Each row below holds a small network's activations on one record, seen along a few directions.
After each row come some of the record's fields: POV, GULUP, LOBUD, POGID, TOZIV, TENI.
The largest differences between rows may come from other fields.
(in the rows, 500 means zero)
Strong random noise was added to every row along 7 fixed directions; ignore it. To show where, here is one row again and again, with new noise each time:
[542,413,624,485,422,395,480,558,501,461,314,632,494,470,421,468,518,405,515,586,508,411,446,306,463,427]
[406,545,449,552,535,455,585,549,387,610,599,615,552,404,360,378,626,522,418,393,478,224,484,514,700,624]
[526,436,399,678,433,435,270,547,436,558,282,438,369,217,291,546,415,316,601,500,240,237,376,416,532,361]
[510,614,364,697,436,442,188,593,446,505,381,323,436,267,372,593,386,428,558,573,359,599,485,432,444,336]
[465,316,593,482,198,549,911,670,480,649,301,521,627,523,345,538,598,574,660,295,833,344,446,401,625,572]
[601,454,678,552,416,496,653,565,436,503,218,588,488,309,408,464,516,253,595,425,501,288,373,338,555,352]
[397,295,431,500,351,388,376,558,529,555,450,553,506,584,315,513,542,632,528,561,528,388,540,419,491,522]
[413,520,510,488,513,375,372,520,502,349,465,398,570,546,589,572,568,511,507,646,545,820,690,406,386,599]
[473,699,508,595,603,451,411,520,402,416,510,429,542,343,537,481,549,387,461,527,446,650,595,470,511,480]

[436,212,431,436,513,514,483,346,530,617,666,637,394,716,393,338,533,656,532,461,423,198,581,650,595,493] => POV=fomo, GULUP=ravub, LOBUD=noz, POGID=nukin, TOZIV=zimot, TENI=rakos
[510,375,631,405,557,523,480,380,491,418,537,699,535,645,453,414,565,472,452,513,495,461,616,526,473,262] => POV=fomo, GULUP=dobuz, LOBUD=fadeg, POGID=vipuf, TOZIV=rok, TENI=zumuk
[533,343,443,449,438,472,352,505,599,402,345,247,451,629,668,770,414,493,629,689,511,833,624,415,263,661] => POV=bak, GULUP=dobuz, LOBUD=lunu, POGID=nukin, TOZIV=zimot, TENI=rakos
[548,471,552,570,577,457,649,432,396,580,410,624,367,324,512,321,464,263,549,384,240,110,337,530,627,515] => POV=mab, GULUP=ravub, LOBUD=noz, POGID=vipuf, TOZIV=zimot, TENI=rakos
[472,471,342,591,454,469,417,545,517,522,437,345,418,412,511,653,402,567,585,506,437,515,471,513,516,629] => POV=bak, GULUP=dobuz, LOBUD=fadeg, POGID=vov, TOZIV=gofaf, TENI=bigar
[504,573,336,540,480,428,365,524,515,469,464,288,414,474,646,702,376,574,510,642,401,766,498,442,368,749] => POV=bak, GULUP=dobuz, LOBUD=dos, POGID=vipuf, TOZIV=gofaf, TENI=zumuk
[602,701,708,518,485,609,872,547,385,555,470,531,594,363,662,390,479,402,614,308,688,598,393,467,569,460] => POV=mab, GULUP=dobuz, LOBUD=fadeg, POGID=vipuf, TOZIV=mig, TENI=zumuk
[402,715,488,531,664,506,502,453,432,469,842,615,568,537,548,229,614,626,334,445,467,526,644,656,580,468] => POV=fomo, GULUP=ravub, LOBUD=dos, POGID=nukin, TOZIV=rok, TENI=bigar
[648,574,544,468,508,462,561,542,493,547,409,598,464,384,445,555,462,388,427,531,444,267,299,378,553,554] => POV=mab, GULUP=dobuz, LOBUD=dos, POGID=vipuf, TOZIV=gofaf, TENI=zumuk
[460,372,566,545,631,598,569,307,429,413,465,505,473,477,536,381,637,302,646,373,367,331,698,651,597,282] => POV=fomo, GULUP=ravub, LOBUD=fadeg, POGID=nukin, TOZIV=zimot, TENI=rakos
[438,441,507,486,499,365,464,562,498,517,499,607,494,493,399,462,571,563,531,546,500,317,489,417,558,535] => POV=mab, GULUP=dobuz, LOBUD=fadeg, POGID=nukin, TOZIV=lita, TENI=bigar
[459,149,587,394,455,514,372,333,654,359,267,353,444,662,573,713,522,373,626,555,438,589,629,425,255,487] => POV=mab, GULUP=dobuz, LOBUD=dos, POGID=nukin, TOZIV=rok, TENI=zumuk
[523,538,463,458,360,404,522,619,528,621,376,608,473,400,426,537,411,541,430,557,471,314,240,330,478,678] => POV=mab, GULUP=dobuz, LOBUD=dos, POGID=vipuf, TOZIV=gofaf, TENI=zumuk
[645,616,426,494,426,450,579,688,498,492,624,476,498,672,432,638,483,765,463,627,713,674,485,467,616,491] => POV=fomo, GULUP=ravub, LOBUD=dos, POGID=vipuf, TOZIV=gofaf, TENI=bigar
[577,660,413,602,427,384,264,692,492,547,504,539,479,403,338,460,343,596,454,632,438,520,370,407,462,429] => POV=bak, GULUP=ravub, LOBUD=lunu, POGID=nukin, TOZIV=rok, TENI=bigar
[365,723,548,493,647,497,669,497,412,451,790,569,699,567,574,361,690,604,315,444,679,630,694,603,695,538] => POV=mab, GULUP=ravub, LOBUD=fadeg, POGID=vipuf, TOZIV=lita, TENI=zumuk
[446,331,368,561,566,491,332,398,483,430,426,386,386,451,493,618,479,406,579,542,239,402,567,520,473,515] => POV=bak, GULUP=dobuz, LOBUD=fadeg, POGID=nukin, TOZIV=rok, TENI=zumuk
[679,564,468,559,555,495,491,554,495,443,469,422,414,453,496,617,448,437,525,549,421,481,420,494,599,463] => POV=fomo, GULUP=ravub, LOBUD=dos, POGID=nukin, TOZIV=gofaf, TENI=bigar
[718,573,607,525,731,376,342,464,474,300,339,565,385,347,573,506,476,114,469,674,225,357,388,404,547,366] => POV=mab, GULUP=ravub, LOBUD=lunu, POGID=nukin, TOZIV=dofik, TENI=bigar
[504,324,477,432,551,453,245,424,598,451,376,520,402,500,461,534,423,396,439,611,250,365,396,412,337,628] => POV=fomo, GULUP=dobuz, LOBUD=lunu, POGID=nukin, TOZIV=rok, TENI=bigar
[468,410,571,575,517,567,639,425,421,488,502,521,519,466,447,432,601,485,628,333,554,317,608,636,624,265] => POV=mab, GULUP=dobuz, LOBUD=fadeg, POGID=vipuf, TOZIV=gofaf, TENI=bigar
[495,549,367,494,360,456,188,605,649,565,644,461,513,697,390,618,323,826,385,737,645,847,457,422,281,392] => POV=mab, GULUP=dobuz, LOBUD=noz, POGID=vipuf, TOZIV=mig, TENI=zumuk
[400,393,606,475,557,575,596,345,487,458,657,580,493,654,531,326,613,517,516,374,556,497,727,642,523,329] => POV=fomo, GULUP=ravub, LOBUD=noz, POGID=nukin, TOZIV=lita, TENI=zumuk
[426,689,223,648,570,505,408,522,376,655,869,509,486,493,392,415,484,742,414,456,426,417,558,734,733,503] => POV=fomo, GULUP=ravub, LOBUD=fadeg, POGID=vipuf, TOZIV=dofik, TENI=zumuk
[538,595,312,554,408,435,524,695,513,470,503,239,540,464,519,779,424,643,571,599,617,801,506,449,485,665] => POV=bak, GULUP=dobuz, LOBUD=noz, POGID=vipuf, TOZIV=rok, TENI=bigar
[418,189,331,425,416,376,352,477,582,549,474,539,442,620,379,532,495,639,552,544,398,324,491,476,428,677] => POV=fomo, GULUP=dobuz, LOBUD=noz, POGID=nukin, TOZIV=rok, TENI=bigar
[665,463,625,433,210,530,619,653,625,567,319,648,485,651,396,568,373,605,463,587,733,517,288,277,409,376] => POV=fomo, GULUP=ravub, LOBUD=dos, POGID=vipuf, TOZIV=gofaf, TENI=zumuk
[606,452,470,515,380,554,586,589,551,592,260,429,417,385,468,646,431,336,528,472,454,370,285,367,489,605] => POV=fomo, GULUP=ravub, LOBUD=dos, POGID=nukin, TOZIV=zimot, TENI=rakos
[467,670,540,579,601,601,469,435,420,431,498,455,583,316,510,462,569,334,474,443,494,618,556,555,510,313] => POV=fomo, GULUP=dobuz, LOBUD=fadeg, POGID=vipuf, TOZIV=mig, TENI=zumuk
[432,513,492,423,371,441,546,584,523,556,466,554,558,524,470,496,453,628,507,546,607,487,445,437,462,639] => POV=mab, GULUP=dobuz, LOBUD=lunu, POGID=vipuf, TOZIV=gofaf, TENI=zumuk
[491,229,518,576,394,523,607,508,500,469,334,463,486,511,323,579,577,446,680,386,531,251,536,572,671,238] => POV=mab, GULUP=ravub, LOBUD=fadeg, POGID=vipuf, TOZIV=gofaf, TENI=bigar
[504,633,527,505,479,553,386,536,491,539,530,561,533,510,464,397,439,548,434,567,568,597,512,481,380,279] => POV=mab, GULUP=dobuz, LOBUD=lunu, POGID=nukin, TOZIV=zimot, TENI=rakos
[379,387,305,637,485,630,139,381,534,611,605,288,355,481,341,553,403,586,516,446,287,444,584,657,422,340] => POV=bak, GULUP=dobuz, LOBUD=dos, POGID=nukin, TOZIV=lita, TENI=zumuk
[339,517,377,643,614,640,524,345,333,576,569,374,514,245,440,415,612,350,634,199,319,290,575,746,683,483] => POV=fomo, GULUP=dobuz, LOBUD=fadeg, POGID=vipuf, TOZIV=mig, TENI=zumuk

Which values does each new row have?
[489,607,360,497,576,457,669,531,412,595,674,490,488,515,601,519,511,645,429,474,453,452,465,541,623,881] => POV=bak, GULUP=dobuz, LOBUD=dos, POGID=vipuf, TOZIV=gofaf, TENI=zumuk
[513,779,535,567,457,643,747,572,385,569,459,372,618,277,636,504,477,407,544,292,678,749,425,510,531,576] => POV=fomo, GULUP=dobuz, LOBUD=fadeg, POGID=vipuf, TOZIV=mig, TENI=zumuk
[473,427,523,571,566,578,379,404,506,486,513,446,419,515,507,501,462,457,556,463,410,522,605,554,457,313] => POV=bak, GULUP=dobuz, LOBUD=fadeg, POGID=nukin, TOZIV=lita, TENI=zumuk
[502,653,627,518,548,575,492,463,462,466,458,537,535,379,493,422,557,357,419,441,507,588,526,453,427,301] => POV=fomo, GULUP=dobuz, LOBUD=dos, POGID=nukin, TOZIV=lita, TENI=zumuk
[537,470,556,435,569,506,413,401,542,530,548,638,455,573,522,402,426,500,391,580,463,453,377,420,410,466] => POV=mab, GULUP=dobuz, LOBUD=noz, POGID=vipuf, TOZIV=mig, TENI=zumuk
[488,482,277,545,558,288,251,524,496,494,529,439,327,425,507,573,399,485,487,673,199,422,423,401,480,788] => POV=fomo, GULUP=ravub, LOBUD=noz, POGID=nukin, TOZIV=lita, TENI=zumuk
[585,363,288,586,214,586,271,638,627,664,496,405,420,707,269,642,297,804,547,556,666,545,419,518,434,264] => POV=fomo, GULUP=ravub, LOBUD=lunu, POGID=nukin, TOZIV=dofik, TENI=bigar
[517,437,551,407,381,429,327,551,557,571,369,686,494,502,407,426,463,525,398,660,475,409,370,315,367,485] => POV=fomo, GULUP=dobuz, LOBUD=dos, POGID=nukin, TOZIV=zimot, TENI=rakos
[437,409,252,621,547,493,285,458,474,613,719,488,392,526,231,478,522,608,491,459,331,195,575,646,661,374] => POV=fomo, GULUP=ravub, LOBUD=noz, POGID=nukin, TOZIV=lita, TENI=zumuk
[502,559,437,562,492,533,299,486,474,569,577,538,453,406,399,477,379,493,399,505,390,424,449,548,463,301] => POV=mab, GULUP=dobuz, LOBUD=lunu, POGID=vipuf, TOZIV=rok, TENI=zumuk
[343,569,445,496,591,401,476,442,446,461,637,441,544,529,644,405,608,518,536,469,394,609,699,627,525,658] => POV=mab, GULUP=ravub, LOBUD=dos, POGID=nukin, TOZIV=zimot, TENI=rakos
[626,668,582,463,525,369,389,576,497,573,560,755,389,481,457,351,355,539,347,656,445,413,274,295,425,483] => POV=mab, GULUP=dobuz, LOBUD=noz, POGID=nukin, TOZIV=lita, TENI=zumuk
[553,312,528,369,269,551,612,545,650,536,347,455,504,699,523,721,437,623,487,560,724,611,433,353,360,660] => POV=bak, GULUP=dobuz, LOBUD=dos, POGID=vipuf, TOZIV=gofaf, TENI=zumuk
[424,590,332,555,601,474,506,482,427,518,744,502,537,507,458,512,604,568,389,468,453,341,600,642,705,681] => POV=fomo, GULUP=ravub, LOBUD=lunu, POGID=vipuf, TOZIV=gofaf, TENI=zumuk
[454,485,505,539,392,568,778,563,419,645,485,529,574,487,447,435,515,587,616,296,616,348,473,524,594,493] => POV=mab, GULUP=dobuz, LOBUD=fadeg, POGID=nukin, TOZIV=rok, TENI=zumuk
[627,445,550,527,428,612,677,515,476,483,496,486,419,581,440,541,463,531,559,429,640,498,491,572,587,272] => POV=fomo, GULUP=ravub, LOBUD=noz, POGID=vipuf, TOZIV=gofaf, TENI=bigar
[382,543,429,493,554,534,706,565,452,652,660,581,572,456,462,387,596,625,458,332,552,276,438,547,717,752] => POV=bak, GULUP=dobuz, LOBUD=fadeg, POGID=nukin, TOZIV=lita, TENI=bigar
